A small network was shown many inputs. Here are its activations along a few directions, one row for each input.
In each table, some parts of the input vary, and every possible input appears once, in random order.
A made-up example of a description, with smaller parts first: one of 8 places around a ring, together with either a single point or one of 11 places around a ring or (one of 3 separate values, together with one of 6 places along a line).
Shared parts are said once, and a part with two or three values counts as separate values.
(in the rows, 128 means zero)

Other details of the inputs shift rows strongly along two fixed directions, in all tables alike. That doesn't count.

Rows:
R1: [124 148 148 137 111 149 153 102  71 114 140]
R2: [118 140 144 140 120 147 157 103  69 124 139]
R3: [141 172 125 143  96 161 154  95  91 129 147]
R4: [177 103  91 131 167  96  54 152 139 158  80]
R5: [139 143 135 147 134 156 139  96  63 124 135]
R6: [125 139 143 132 125 123 132 131 125 122 129]
R7: [ 77 100 121  97 110  94 160 151 223 122 145]
R8: [175 109 115 137 159 106  44 158 139 130  71]
R9: [100 132 137 127 132 128 163 130 146 122 153]
R10: [156 171 123 149 109 159 135  91  72 139 136]
R11: [166  93 110 129 164 108  50 156 121 127  70]
R12: [153  88 110 128 185  96  59 154 105 143  76]
R13: [117 134 141 127 130 115 134 140 135 122 129]
R14: [ 98 131 143 127 116 124 157 134 147 122 148]
R15: [144 143 123 150 132 162 141 107  60 130 144]
R16: [123 132 139 138 125 128 133 131 127 127 131]
R17: [176 108 111 126 149  86  41 144 140 144  64]
R18: [133 158 144 150 121 156 151 101  97 122 149]
R19: [ 95 120 133 121 110 139 156 130 134 108 143]
R20: [125 134 136 122 106 111 132 125 140 127 118]
R21: [115 131 123 135 119 141 153 142 154 123 161]
R22: [130 130 120 142 132 139 141 142 136 132 147]
R23: [105 141 141 115  95 113 157 120 146 122 137]
R24: [142 146 132 148 132 164 137  98  65 118 130]
R25: [110 105 127  62 124 133 157 150 232 141 170]
R26: [107 133 133 122 105 123 162 117 152 127 143]
R27: [159  84 102 130 197 100  59 153 113 143  78]
R28: [ 67  88 129  94 125  96 161 170 194 109 145]
R29: [110 138 119 122 112 124 162 129 142 135 152]
R30: [143 133 152  83 130 142 126 105 146 148 136]
R31: [140 164 128 153 115 170 151 113  98 122 153]
R32: [ 68  97 132 103 121  95 159 172 216 117 152]
R33: [ 81 101 132 111 110 107 149 163 214 113 151]
R34: [121 111 113 133 138 137 142 142 120 129 141]
R35: [170  84  85 135 178 118  51 167 130 139  83]
R36: [110 112 128 124 126 130 130 132 126 119 130]
R37: [167  95 112 131 168 108  49 150 111 131  73]
R38: [197 101 120  92 192 121  40 128 155 164  81]
R39: [110 139 128 121  99 131 153 116 158 119 140]
R40: [129 131 120 139 137 134 137 142 134 133 145]
R41: [115 135 122 135 117 147 154 140 153 121 161]
R42: [ 86 100 109 104 104 104 162 166 224 128 154]
R43: [116 114 125 128 135 139 138 127 126 117 136]
R44: [175  98 109 144 183 106  52 154 136 145  79]
R45: [175 108 108 125 150  90  38 145 142 142  62]
R46: [128 161 146 146 106 156 145 106  96 117 140]
R47: [ 80 102 129 111 128 110 161 159 210 116 155]
R48: [ 72 100 127  94  99  87 158 156 222 123 143]
R49: [150 166 139 157 125 166 134  97  81 120 133]
R50: [120 113 110 130 133 142 137 141 129 124 143]
R51: [137 147 146 142 123 147 142 103  56 120 128]
R52: [127 137 143 135 120 125 133 134 128 121 129]
R53: [108 141 145 126 102 134 149 133 152 109 147]
R54: [151 166 136 146 114 146 133  80  75 134 126]
R55: [131 144 133 123  98 122 124 119 135 120 115]
R56: [157 167 124 150 111 153 135  92  73 141 137]
R57: [ 95 115 116 121 134 133 167 145 131 125 158]
R58: [134 149 146 140 127 144 142 101  54 121 128]
R59: [146 166 146 155 119 157 127  97  70 126 130]
R60: [119 137 135 117 115 105 133 125 135 129 120]
R61: [106 133 123 130 129 133 162 145 145 128 161]
R62: [ 81 102 135 105 105 101 150 171 223 106 149]
R63: [126 146 127 144 130 159 163 108  65 130 154]
R64: [148 173 142 146 101 148 129  79  63 134 121]
R65: [ 74 100 120  94 116  91 161 154 221 123 145]
R66: [156  84 109 130 180  97  54 154 113 143  74]
R67: [132 167 147 142  97 141 152  85  75 134 131]
R68: [144 175 145 146 115 139 137  77  46 141 121]
R69: [114 110 127 129 140 133 144 130 122 122 134]
R70: [173 175 167 103 125 168 129  71  73 145 133]
R71: [125 132 123 123 114 124 130 117 148 128 127]
R72: [163  85 103 133 191 104  58 150 115 142  78]
R73: [ 91 113 135 119 113 129 158 132 138 114 149]
R74: [179 100 105 142 181 111  40 152 140 141  78]
R75: [121 133 133 124 104 116 128 117 138 131 124]
R76: [130 171 143 138  89 149 148  86  87 125 132]
Each input here is: one of 4 places along a line, together with either a single point or (one of 3 separate values, together with one of 6 places along a line).
Changing only the place on the line of 4 turns R33 into R18. The same change can be made to R75. Which row results? -> R54
Changing only the place on the line of 4 turns R76 into R39. The same change can be made to R32. Which row results? -> R9
Change only the choice among 3 separate values in R31. List by row number the other rows that result. -> R3, R35
Change only the place on the line of 6 in R12. List by row number the other rows that result. -> R2, R19, R36, R66, R73
Change only the place on the line of 4 in R5. List by row number the other rows that result. -> R1, R15, R73

Rows:
R77: [103 127 135 104 128 155 182 111 130 129 173]
R78: [195 175 153 153 143 151  86  72  11 143  93]
R79: [ 98 133 151  95 109 134 175  97 131 127 151]
R80: [100 155 138 127  79 124 169 109 138 122 149]
R81: [198 177 116 180 143 165  96  84  16 151 111]
R82: [141 119 125 121 128 100  87 143 159 128  93]
R83: [143  98 116 119 162 123  97 157 157 135 123]
R84: [144 107 103 136 143 122  91 159 164 129 114]
R85: [142 101 114 128 163 124  92 159 162 134 117]
R86: [101 151 157 121  98 137 166 108 134 115 150]
R87: [145 109 107 130 148 122  94 159 163 130 114]
R88: [143 114 128 118 135 102  85 142 160 127  94]
R89: [107 134 141 117 122 157 181 119 128 126 171]
R90: [108 151 119 140 105 143 178 121 132 129 167]
R91: [145 105  98 136 142 117  94 160 164 136 115]
R92: [110 144 137 130 110 156 173 124 142 113 169]
R93: [140 120 123 128 122 104  86 140 154 127  94]
R94: [190 160 131 145 166 172 103  83  15 154 118]
R95: [137 105 128  97 148 104  95 135 142 142 101]
R96: [ 98 141 157 105 102 135 176 107 132 122 152]
R97: [140 114 116 126 122  94  86 144 161 133  93]
R98: [ 59 115 144 145 106 115 184 136  95  92 143]
R99: [ 98 157 137 127  83 119 175 109 137 125 148]
R100: [ 87  62  98 144 166  98 120 193 143 105 119]
Changing only one part turns R94 into R95. The same change can be made to R83. Which row results? -> R78
What is each input in this table made of? -> one of 2 separate values, together with either a single point or one of 11 places along a line
Change only the choice among 2 separate values in R88. List by row number the other rows that result. -> R92
Change only the choice among 2 separate values in R80. List by row number the other rows that result. -> R81
